A small network was shown many inputs. Here are its activations along a few directions, one row for each input.
In each table, some parts of the input vary, and every possible input appears once, in random order.
Descriptions start from the smaller parts, as in this example, which fits no table here: line(4) and (point or line(9) or (values(2) and ring(5))).
Shared parts are said once, and a part with two or three values counts as separate values.

Other details of the inputs shift rows strongly along three fixed directions, in all tables alike. That doesn't count.

A family of inputs:
x1: [ 4.02 -0.53 -9.66  3.11  3.20  0.53  4.19  1.89 -4.63  5.42  2.91]
x2: [-3.09 -2.03 -2.16  6.05  1.00  1.52  2.26  2.49  2.66  1.01 -3.54]
x3: [ 2.02  7.39 -0.19 -5.24  4.38 -3.20 -4.12  4.29  4.76  1.44 -3.87]
x4: [-3.58 -1.16  5.76 -0.79 -2.40 -1.22 -1.52 -1.45 -2.86  1.66 -0.28]
x5: [ 4.35 -1.39 -3.55 -3.20 -0.35 -0.41 -1.21 -3.12 -6.27  0.96  8.58]
x6: [ 3.52 -1.51 -5.35 -4.13  1.14  1.21 -1.76 -3.05 -3.70  0.07  8.18]
x7: [-0.97 -2.76  5.10 -1.00 -4.49  0.43 -1.46 -1.86 -1.00 -1.90 -0.07]
x8: [-1.49 -1.56  5.39 -1.01 -3.10  0.07 -0.02 -3.07 -2.24 -2.37  0.96]
x9: [-1.87 -0.79 -1.53  5.48  0.65  2.51  4.31  0.56  3.51 -0.97 -3.32]
x10: [-1.86 -0.74 -1.57  4.97  0.86  3.05  5.01  0.40  2.93 -1.60 -3.56]
x11: [-2.59 -2.37  5.03 -0.61 -3.18 -1.79 -2.93 -0.79 -2.48  0.04  1.10]
x12: [-2.64 -1.96  3.15 -0.35 -2.17  0.88 -1.87 -2.32  0.86 -2.35  1.20]
x13: [-1.28 -1.42  4.77 -0.39 -2.84 -0.44 -0.15 -2.71 -1.51 -1.89  0.96]
x14: [ 2.25 -2.93 -6.06 -3.78  0.96  0.38 -4.57 -1.54 -5.09  2.67  8.55]
x15: [ 5.07  0.17 -8.55  2.92  3.35  1.56  6.28  0.03 -3.33  1.89  2.75]
x16: [ 3.20  7.56  1.83 -5.70  2.45 -4.83 -3.47  4.19  2.29  1.42 -3.31]
x17: [-1.25 -1.19  4.87 -0.45 -2.68 -0.35  0.24 -2.67 -1.27 -2.03  0.47]
x18: [-2.89 -1.96  4.04 -1.22 -2.15  1.22 -1.46 -2.81  0.57 -3.10  0.73]
x19: [-1.83 -0.78 -0.72  6.05 -0.03  0.07  4.16  2.59  0.59  1.84 -4.36]
x20: [ 4.07  7.10 -0.60 -5.50  3.35 -2.34 -2.82  3.07  5.91 -2.36 -2.34]
x21: [-0.14  0.25 -0.78  5.96  0.28  0.99  6.01  0.81  1.50 -0.16 -3.61]
x22: [-0.98 -1.91 -2.42  5.02 -0.05  3.43  3.56  1.61  3.93 -0.90 -4.46]
x23: [-4.83 -2.22  4.36 -0.96 -1.91  0.08 -3.70 -1.32 -0.08  0.50 -0.36]
x24: [ 2.75  6.74 -1.14 -5.23  3.73 -3.36 -4.97  4.79  4.94  0.70 -3.30]
Each input here is: values(2) and (point or line(5) or line(6)).
- Changing only the values(2) part turns x6 into x17. The same change can be made to x2. Which row results? => x11
- Change only the values(2) part in x16. List by row number the other rows that result. => x23
- Change only the values(2) part in x8. List by row number the other rows that result. => x10

A family of inputs:
x25: [-1.71 -0.10 -1.57  3.84  1.58 -0.06  1.83  2.10  1.02  3.02 -3.43]
x26: [ 0.21  2.96 -1.47 -2.11  2.32  0.39 -2.43  1.17  2.99  0.65 -0.73]
x27: [-2.50  0.33 -1.03  3.91  1.27  0.64  1.66  1.46  0.54  3.03 -3.59]
x28: [ 1.52  2.97 -0.31 -1.06  1.92 -1.59 -0.90  0.52  2.78 -2.35  0.38]
x29: [ 0.40  3.50 -0.62 -2.28  2.50 -0.52 -0.56  0.96  2.31 -1.68 -0.15]
x30: [-0.13 -3.21 -2.19  2.18 -0.54  3.59  4.30 -3.22 -1.97 -0.42  1.26]
x31: [-0.03 -2.21  0.57 -1.66 -2.11 -0.75 -2.93 -0.28 -3.26  1.17  2.59]
x32: [ 1.45  3.55  0.44 -2.42  2.29 -1.61  0.09  1.22 -0.01  0.89 -1.67]
x33: [ 2.16 -0.46  0.51 -1.27 -0.96 -1.85 -0.59 -1.24 -3.20  0.20  4.02]
x34: [-5.91 -1.48  8.81 -0.72 -2.74  1.28 -0.82 -3.01  2.26 -3.51 -2.93]
x35: [-2.90 -0.53  9.16  0.48 -5.07 -0.70  0.00 -1.53  0.67 -2.12 -2.95]
x36: [-0.96 -1.79 -0.05 -1.84 -1.30 -1.20 -2.93 -0.54 -2.94  2.08  2.69]
x37: [ 0.46 -0.16 -1.54  4.46  0.33  0.78  4.13  0.11  2.45 -2.18 -2.03]
x38: [ 0.13 -5.28 -2.84  3.38 -1.84  3.03  1.27 -0.55 -1.73 -0.71  1.36]
x39: [-0.49 -0.15  0.30 -1.92  0.18 -1.18 -1.07 -1.06 -3.53  1.25  3.39]
x40: [ 1.88  3.62  0.20 -0.60  1.92 -3.24 -0.51  1.86  0.72  0.17 -0.41]
x41: [ 2.04  0.26  0.04 -2.74 -0.48 -0.30  0.12 -1.81 -3.77  1.06  2.26]
x42: [ 1.10 -3.66 -3.15  3.26 -0.99  1.20  2.14  1.27 -3.00  1.99  0.74]
x43: [ 1.71  1.35 -0.99 -1.89  0.56 -0.34 -2.30  2.00  2.80 -1.38 -1.16]
x44: [ 2.53 -0.85 -0.22 -2.37 -1.94  1.06 -0.26 -2.99 -1.83 -2.02  3.69]
x45: [ 1.00  2.00 -1.90 -2.11  1.32 -0.58 -2.11  2.12  3.22 -0.16 -0.65]
x46: [-1.95 -0.66 -2.15  3.49  1.78  1.94  1.88  1.43  3.49  1.01 -2.67]
- What is each input in this table made of? => values(2) and (line(5) or ring(6))
- Changing only the values(2) part turns x45 into x36. The same change can be made to x38. Which row results? => x42
- Change only the values(2) part in x25. List by row number the other rows that result. => x46
- Change only the values(2) part in x43. List by row number the other rows that result. => x31

A family of inputs:
x47: [ 2.32  0.57 -3.14  3.27  0.83  2.09  5.29  0.36  0.77 -0.59 -1.61]
x48: [ 5.01  3.80  0.54 -7.97 -0.09 -1.84 -3.61  0.11  2.27 -2.95  3.01]
x49: [ 5.36  2.62 -7.51 -4.03  4.54 -0.26 -1.89  0.77 -0.26  1.28  4.56]
x50: [-1.26  2.58  2.70  1.55  0.20 -0.60  1.26  0.75  2.69 -1.68 -3.78]
x51: [ 0.62 -3.52 -1.76 -3.06 -2.05 -1.45 -4.82 -1.35 -7.29  3.80  7.52]
x52: [ 7.34  2.76 -4.26 -3.58  2.00 -0.88 -0.04 -0.16 -2.53  0.40  4.59]
x53: [-2.14  1.59  4.45 -1.65 -1.02 -2.78 -3.31  1.97  2.64  1.45 -4.58]
x54: [ 0.09 -0.81 -3.82  4.04  2.22  0.03  2.84  2.68 -0.06  3.82 -2.57]
x55: [-0.53 -0.31 -3.93  2.81  2.17  1.06  2.43  1.49 -0.32  2.54 -1.33]
x56: [ 0.30  1.14  2.61  0.11 -0.75 -1.77 -0.21  0.06 -0.96  0.31 -0.01]
x57: [ 1.59  0.41 -3.68  2.94  1.83  1.73  5.28  0.61  0.65  0.42 -1.73]
x58: [-3.05 -4.56  3.75 -0.42 -3.94  2.09 -1.64 -4.79 -2.88 -1.69  4.94]
x59: [-2.72  1.13  1.82  0.99  0.92  0.44 -0.47  2.20  3.63 -0.70 -4.17]
x60: [-1.60  2.01  2.81  1.37  0.09 -1.65  1.19  0.93  2.57  0.19 -4.12]
x61: [ 1.37  0.80  0.84 -1.86 -0.35 -0.06  0.76 -1.18 -0.39 -2.05  0.14]
x62: [ 4.18  3.76 -0.24 -7.36  1.06 -1.73 -4.21  0.13  2.20 -3.46  2.32]
x63: [-0.04  0.03 -3.74  4.21  1.42 -0.10  2.75  3.12 -0.88  4.04 -2.72]
x64: [-0.64  1.07  0.70 -1.42  0.27  0.10 -0.62 -0.44 -0.16 -0.24 -0.48]
x65: [ 0.97  0.32  2.19 -1.08 -0.97 -1.29  1.00 -1.13 -0.68 -1.25  0.08]
x66: [-3.90 -6.09  0.57  3.62 -1.87  1.74  1.99 -3.40 -5.19  2.66  3.73]
x67: [ 1.16  0.24 -2.47  3.48  1.43 -0.32  3.95  0.24 -0.57  1.53 -0.58]
x68: [ 2.18 -0.19 -3.72  2.22  1.51  2.22  4.20  0.14  0.91 -1.10  0.38]
x69: [-1.74  1.02  1.45  1.32  0.14  0.22 -0.03  0.75  4.70 -2.73 -3.73]
x70: [-1.77  2.43  2.93  1.63 -0.81 -1.75  1.03  1.99  1.65 -0.02 -4.24]
x71: [ 2.54  3.47 -0.60 -7.10  0.88 -1.98 -6.97  1.84  1.26  0.35  1.84]
x72: [-2.56  1.17  2.62  1.20  0.71 -1.69  0.03  2.79  1.88  0.88 -4.61]
x73: [-3.34 -5.70 -2.15  3.87 -1.70  4.06  2.86 -3.49 -3.01  0.76  3.60]
x74: [-5.61 -4.12  6.51 -1.54 -3.41  0.68 -4.98 -2.69  0.35 -2.91  0.12]
x75: [ 1.92  3.35  2.22 -6.48  0.49 -4.44 -6.45  2.00 -1.59  1.14  1.68]
x76: [ 1.54  1.09 -0.62 -1.73  0.17  0.67  0.35 -0.59  0.88 -2.10  0.73]
x77: [ 2.34  0.29 -2.12  3.00  0.40  0.33  4.43  0.41 -1.83  0.36 -1.05]
x78: [-5.16 -4.11  6.70 -1.07 -3.35  0.44 -5.33 -2.98  0.70 -2.17 -0.01]
x79: [ 2.54  0.35 -0.91 -1.11 -0.32  1.01 -0.08 -0.82  2.30 -3.72  0.83]
x80: [-2.48  2.28  2.61  1.21  0.80 -0.40  0.46  1.54  2.59 -0.07 -4.08]
x81: [ 0.02 -0.94 -4.36  2.63  2.18  1.76  1.32  2.04  0.93  1.99 -0.56]
x82: [-4.58 -6.52 -0.48  3.58 -2.23  2.81  0.22 -2.79 -5.33  2.59  3.60]
x83: [ 4.97  3.04 -6.75 -4.23  4.23 -0.64 -1.72  0.77 -0.66  2.23  5.05]
x84: [ 2.61 -0.59 -4.44  2.07  1.42  2.19  3.80  0.11  1.76 -1.98  0.21]
x85: [-2.29  0.41  0.81  1.53 -0.31  0.47 -1.94  2.21  4.70 -0.63 -4.23]
x86: [ 0.86 -2.81 -0.95 -3.47 -1.15 -0.75 -3.06 -2.47 -7.56  2.88  7.93]
x87: [-0.57 -0.24 -4.95  3.76  1.62  1.04  2.38  2.14  0.70  3.70 -2.66]
x88: [-0.71 -5.83  1.34  4.30 -3.63  2.14  3.10 -4.39 -5.57  0.29  3.69]
x89: [-1.22  1.65  1.68  1.79  0.00 -0.04  0.43  0.42  4.58 -3.42 -3.30]
x90: [-0.25  2.59  5.52 -2.15 -0.86 -2.23 -0.08  0.38  2.56 -1.70 -3.94]
x91: [-3.67 -1.63  9.21 -1.19 -4.70 -0.64 -1.90 -2.28 -2.14 -2.46 -0.45]
- Changing only one part turns x68 into x76. The same change can be made to x77. Which row results? => x91
- Changing only one part turns x70 into x63. The same change can be made to x69. Which row results? => x78
- What is each input in this table made of? => line(5) and line(9)
- Change only the line(9) part in x80. List by row number the other rows that result. => x47, x50, x55, x57, x61, x64, x82, x87
- A walk changes only the line(5) part. It starts at x88 and steps to x52. List the rest of the walk in order. => x47, x48, x79
